Each row below holds a small network's activations on one record, seen along a few directions.
Here are examples, each followed by its value of one field, D.
The largest differences between rows may come from other fields.
Strong random noise was added to every row along 13 fixed directions; ignore it. To show where, here is one row again and again, with new noise each time:
[-265   57  281 -241 -231  -31  374  128 -198 -114  500  -68  402 -189
  258 -353  268  -96  -46  -41  307  152 -452 -218  244]
[ 183  -44 -184  -61 -161   -4 -144   67 -125    6  -98  -79 -119  201
   48  -65  177 -125   37   71  259  -65 -255   18 -139]
[ 337 -342  -45 -210  160  656  156 -491 -138  -87 -373   49 -116 -563
 -140 -265  276  238 -293  181   12  243 -356  188  176]
[  24  302  -33  -59  -69 -258 -190  -20  325  331 -227  174   17  275
   20 -111 -108  -75  403 -235  -65 -298 -120 -273  192]
[ 121  116  -98  302 -336 -414  -89  -73  415  248 -239  -39 -158  -11
  116   81 -112 -170 -141  211   -1  -70   11 -206  151]
[ -62 -194  190  198 -605 -274   56  555 -165  130  494 -370  -99  522
  267  165  319 -441 -164  -35  311 -184  420  -91 -168]
[ -52 -106 -125  143  -15  110  215   48   54  -87 -151  130  -29  -80
  191 -425   52  121 -199  -24  337  316  -35   -8   88]
[-327  236  100  111 -113  111  132   94   69  186  242  270 -142  122
  223   -2  111  316  -62 -333   50  -16   91  191  279]
[ 139 -105 -110 -185  210 -153  353  139 -237 -263  316 -100   41  144
  -24  187 -144 -151 -328  377  238  -78   74 -285 -654]
[-277  359  -47 -129  230   50  322  -91  -32 -180  -75  455   76 -288
  366 -500 -248  243  414 -159   61  336   -1 -208  389]
[-178  110  221 -206  317   99  147  -10  212   22  229  185  246  -65
 -263 -179  -46  122 -270 -180  -50   29 -186  168 -110]
[-555  478  -57  360  -51 -345  259  156  169 -177  455  319 -144  -52
  480  131  -74  370  -88  -40  -20  131  260   88  184]
[ 323  -67  410  -57 -339  -25 -287   35  238   41  156 -507  -88 -401
 -437   57  126 -369  114  312  -25   27 -285  265  260]
[ 201 -106  -82  220 -144  -97   53 -130  256  -49 -236 -111 -149 -197
  160  -90  105   54   99  190    1    9  153 -261  291]
[ 125    0   40   40  -39  -51  -31 -159  121  -57   94 -178    9  -58
  155  215   85   82 -271  134 -179   13  312   38   64]

[-125  -82  124   67 -440 -127  396  243 -279  138  251  -35   27  134
  404   19   81 -193   60   65  333  -57   99 -534  116] -> d2
[-109 -169 -240  372   78   17   45   89  241  -55 -318  195 -188  -30
 -185 -146   83  153  -53  -44   -2   11  -81  123 -150] -> d8
[-164   66  112   45  111   45  368  158   58  123  -78  294   60  -47
 -130 -294  -81   20  -85  -41  155   63 -167  -12 -240] -> d9
[ 107 -128  329 -166  -32  212   32 -114   32  -78  160 -243  208 -311
  -27 -177  187  110  285  -88  -51   88  -26 -171  517] -> d7
[ -81  162   61  194 -134  131  -74   28  153  180 -291   91 -143    9
  296 -122 -293  168  247 -248 -131  260  587   52  535] -> d5
[ -59  217 -238  118   69  -57   49  -13 -121 -102  -18  253 -485   -3
   65  313 -151  119  171  252  -10 -120   87   65 -201] -> d2
[-127  373 -133  102  125 -574  131  221  150  -15  133  155   42  314
  181  120 -290  -87   21  187  133 -115   81 -333 -439] -> d9
[-153  145 -155  153  338   51  225  214  317   70  -92  347 -175  134
 -208 -213 -273  360  101 -139  335   17 -117  -35 -178] -> d3
[ -98   10  311 -180 -419 -177 -311 -225  -41   12  114 -287  452 -302
  254 -118  142 -607 -449   80 -389  349   17  248  194] -> d5
[  32  -39 -306   69  282   42  115 -148  -57 -560   83  -82    7 -294
  196   89   83  444 -313  358  122  375   43  165 -130] -> d4
[  13 -461   75  -29  147  155  208 -296  -73 -386   -8 -168  271 -426
   69  -36  581   55 -136  126 -474  -58  112 -167  106] -> d1
[-483  -71  183  -98 -166 -279  394 -165 -144  -45  565   54  499   -9
  385   75  614  -67 -106 -181 -339 -426 -135 -548  183] -> d1
[  66  345 -140  -47 -465 -212 -310 -119 -114  389  -26  -30 -139  198
  244  407   -5 -169  -64  121  -13 -149 -339   66   65] -> d8
[-149 -198  279 -183 -257  251  315   44 -436  454  294  130  -62  120
 -163  221  343 -209 -365 -152 -114 -409 -228   -1 -210] -> d6
[ -19   30   51 -142 -129 -115  -70  166  -35 -181  266 -291  396  171
  414 -335  320   34  531 -248  221  -52  -30 -319  387] -> d6
[ 577 -355  185  146   20   33  -21  340  351    0  -47 -600  -73  202
 -442  -36 -268  -43  153  152  526  -19  271 -246    9] -> d9
[-164  329 -389  236  206 -183 -260 -243  186 -157   57  173 -239  115
  179  451  176  653 -148   93 -248 -185  -85  398  -98] -> d4
[ 149  256 -425  -77 -114 -295 -394 -280 -192 -268 -320 -147  229  -72
  316   25  -76   -6  154  265  -49  236 -418  -30   42] -> d3
[ 310 -334 -201  105  128  171  426 -129  -29 -218 -289  -46 -294 -236
  117  -93  108  285  258  362  170  -46  230 -462   75] -> d4
[-498  187   95  -58  403  -32  183   66   20 -113   41  513  159 -113
 -104 -296   86  121  352 -271 -345 -161  -32   72 -183] -> d2
[ -56  -79 -452  207  254   37 -101  -43  177 -190 -308  152  110  226
  135 -202  -10  428 -250 -106  189  235  -99   38 -172] -> d8
[-308 -139  418   20  -47   -1  382  343  -28   30  365  -28  303 -106
 -166 -124 -144 -199 -267  -55  -28  170  213  -55  -50] -> d5
[ -76   64  327 -289  -24  187  210   42 -177   89  210   93   70 -306
 -142 -177  -87 -183   16   -4   83  221 -258   56  126] -> d7
[-187   64  -87 -209   57 -403 -202  -95  -39 -398   99  -71  620 -172
    2 -190  283 -301 -148  157 -292   62 -698   65 -312] -> d6
[ 324  196   30 -312  368   71 -381 -253  258  -13 -379  -91  286  -52
 -211  -55 -385   86  142  -61 -290  165   78  123  104] -> d7
[-330  206  171  352 -123 -444 -107  283  439 -197  324 -241  335   32
  191 -166  140  123  193 -194  -52   90  260  -25  344] -> d3
[-231   69  269   21  -39   48  122  -24   20  152   98  204    0 -133
   69   -7 -196 -226 -138 -132 -303  189  467  163  161] -> d1

Which value of D does each new row have?
[ 109 -490   45 -155  289  437  635   80 -315 -266  355  -82   56 -234
 -171  -66  -29  207 -564  256  464  200 -142  -60 -358] -> d6
[-152   75  190 -431  203 -145   58 -240 -145 -256  361 -128  536  -34
  175  119  392  -10  181 -111 -464 -421  -52 -390  -24] -> d2
[ 369  -44  202 -220   54  460  -77 -220  -70  260 -178 -134   41   43
   61   99 -173   99 -288  -99   -8  283  463  236  147] -> d9
[  73 -183 -190  -26  183  146 -107 -150 -216 -291  -69   86 -247  -98
  -98   62  220  -78   20  130 -123  -93   39  186 -269] -> d2
[ -26   41  -46   57   16  -89   10  -15  165  153 -308  123   26  127
  125 -228 -144   47  118 -196   42   15  202 -210  211] -> d4
[-166   72 -116 -115  223  -72 -186   43   62 -100  119  117  338  409
   62  -98  409  187  -39 -341  -10 -203 -276   70 -285] -> d9
[ 184  192  137 -137 -352   98 -354   77  -65  282  -94 -240  -61  187
   66   99  -68    3  302 -140  150   46  -36  177  442] -> d4
[ 285  331 -339 -172  330 -153 -366 -455  157  -81 -424  126   86 -190
 -214  207 -143  171   76  282 -284 -133 -611  161 -280] -> d9
[ -19 -200  -47  -55  -19  502   35   16 -409  -47    5   75 -198 -114
  183  -62  -87   29 -400  -95  207  534  280  498  -21] -> d8
